Each row below holds a small network's activations on one input, seen along a few directions.
Each table varies a few parts of the input and shows all the possible inputs, shuffled.
A made-up example of a description, with smaller parts first: one of 3 separate values, together with either a single point or one of 9 places along a line or (one of 4 places along a line, together with one of 5 places around a ring).
Shared parts are said once, and a part with two or three values counts as separate values.

Other details of the inputs shift rows strongly along two fixed directions, in all tables alike. That doesn't count.
To show where, the next rows are all for the same input, with only those details redrawn:
[ 52  -2   0  29 -23 -28   8  -4  38  28  22   7 -28  -4  15  25]
[ -6  -5 -10   5  30  24   9  16 -12 -15 -32   7  11   1  -9 -48]
[ 57  -1   5  46   2  -7  15   1  28  26 -18  19 -31 -28   3  -5]
[ 23  -5  -7   9 -15 -18   5   2  22  10  22   1  -9  13  12  10]
[ 15  -4  -5  16  17  10  10  10   3  -1 -21  10  -2  -5  -3 -29]
[-26 -10 -24 -40 -28 -25  -7   6   9 -13  63 -21  22  63  18  20]

Table:
R1: [-22   0  -7  -9  11   5  -8  -5 -18  -8  18  -4  11  -7   0  -6]
R2: [ 50   8  14  34 -38  -6   7 -14  43  37  16   4 -27 -13 -22  24]
R3: [ -9   5  -1  -7   2   1  -6 -15  -6   1  15  -5   4 -13   1   8]
R4: [ 48   6   4   5 -34 -34   9 -19  46  23  28 -10 -21   3  11  41]
R5: [ 45  -4  14  58 -15   5   8   6  27  38 -21  25 -35 -29 -24  -6]
R6: [-49   0  -2 -25  35  30  -6  -1 -41 -25 -34  -3  26 -11 -14 -36]
R7: [-41   5  -1 -11  19  -2  -4  -5 -24   0 -15   4  16  -4   1  -5]
R8: [-76 -12 -18 -71  -7   7 -21  12 -37 -41  15 -25  43  57   9   6]
R9: [  4   5  10  44  37   8   8   1 -17  19 -55  29 -17 -53  -1 -24]
R10: [ 33   3  18  28  27  19  13   5   0   8 -73  21 -20 -41 -12 -24]
R11: [-34  -8 -19 -20  27  24   3  19 -22 -29 -16  -3  30  26  -7 -49]
R12: [ -9  -2  -4  -8  26  20  12  11 -11 -13 -53   4  12  -1 -10 -38]
R13: [ 39   2  26  35  -1 -10   4   1   5  20 -32  18 -36 -43  15  20]
R14: [ 48  16  24  18 -20 -18   1 -21  26  17  19  -3 -25 -28  12  43]
R15: [-17   9  -2 -22 -36 -49 -12 -30  17  13  72 -18   5  23  20  64]
R16: [-36   1   1 -13  15  45   3  12 -18 -19 -43  -3  24   9 -46 -51]
R17: [  6   5  20  -3  -3  -6  -3  -2  -5   4 -21   1 -10 -15  10  21]
R18: [-36  -8 -11 -20  28  27  -3  20 -29 -32 -16  -1  25  22  -8 -40]
R19: [-71   4  -3 -75  -1   7 -17   1 -34 -49  25 -34  47  49   3   5]
R20: [ -5   7   0 -13  22  28   4  -1 -10 -23 -18  -6  17   2 -15 -30]
R21: [-32   7   5 -16  38  36  -3   9 -38 -37 -22  -6  27  -7 -11 -41]
R22: [-22   9 -10 -13 -15 -31  -9 -18   3   3  71 -14  13  18  13  33]
R23: [ 41   9  20  29  30  25  15  -4   4   3 -64  15 -18 -45 -19 -29]
R24: [-21  -1   9   0  32  26  -2  15 -32 -20 -32   6  10 -14  -1 -30]
R25: [  4  16   6  18  12  -5   2 -22   2  11   8   5  -1 -27  -2   5]
R26: [-26 -13  -8 -15 -41 -11  -6  14   7   5  24  -4   4  43  -9  17]
R27: [-32  -9  -9  -9   8   0 -11   5 -22  -4  12   2   7   0   9  -2]
R28: [ 23   5   6   8  -1  10  -2 -11   6   1  -2  -2  -8 -19   0   8]
R29: [ 52   2   8  28 -21 -16  -3 -14  26  21  28   2 -29 -23  11  36]
R30: [-25  -4   2  -4  -4  23   1  15  -6  -2 -37   5   9  11 -32 -25]
R31: [ 41  -6  -2  14 -37 -41   8  -3  38  26  24   2 -28   9  23  43]
R32: [ 42   2  12   7 -36 -26  -6 -20  30  21  26  -7 -28 -11  16  58]
R33: [  8   6 -13 -27 -29 -21   2 -14  27  -3  53 -24  12  36   9  25]
R34: [-18 -15 -10 -28 -36 -26 -16   5  -1  -3  40 -13  -1  35  28  47]
R35: [-32   0 -13 -14 -18 -35 -13  -8  -1   8  65  -8   9  25  22  38]
R36: [-17  -9  -6 -18   1   1  -1  14 -12 -16  -8   0   6  22   5  -4]
R37: [-33   0 -17 -46 -10  -3 -10   2  -7 -31  54 -25  32  53   2   5]
R38: [-33 -12 -11 -27 -31 -35 -16  -1  -7   7  46  -8   0  25  28  46]
R39: [ 33   7  -4  15   3  -1  11  -5  19   4   7  -1  -4  -5  -4 -11]
R40: [-35  -3   2  -9  29  19  -4   5 -34  -6 -48   9   9 -22  -5 -25]
R41: [ 12  -9   1  13  -2   1  -6   5  -2   5   1   6 -14 -10  10   9]
R42: [ 35   6  15  53  16  36  14   4   8  19 -46  21 -17 -41 -45 -47]
What do these inputs look like to the network? -> one of 6 places around a ring, together with either a single point or one of 6 places along a line
Changing only the place on the ring of 6 turns R28 into R32. The same change can be made to R20. Which row results? -> R23
Changing only the place on the ring of 6 turns R29 into R34. The same change can be made to R1. Which row results? -> R38
Which other rows does R12 become when the place on the line of 6 takes its other values? List them by row number. -> R7, R8, R10, R17, R40
Start at R39 and move only the place on the ring of 6, one step at a time. The first step leads to R11. Which rows follow, in order? -> R31, R12, R4, R33
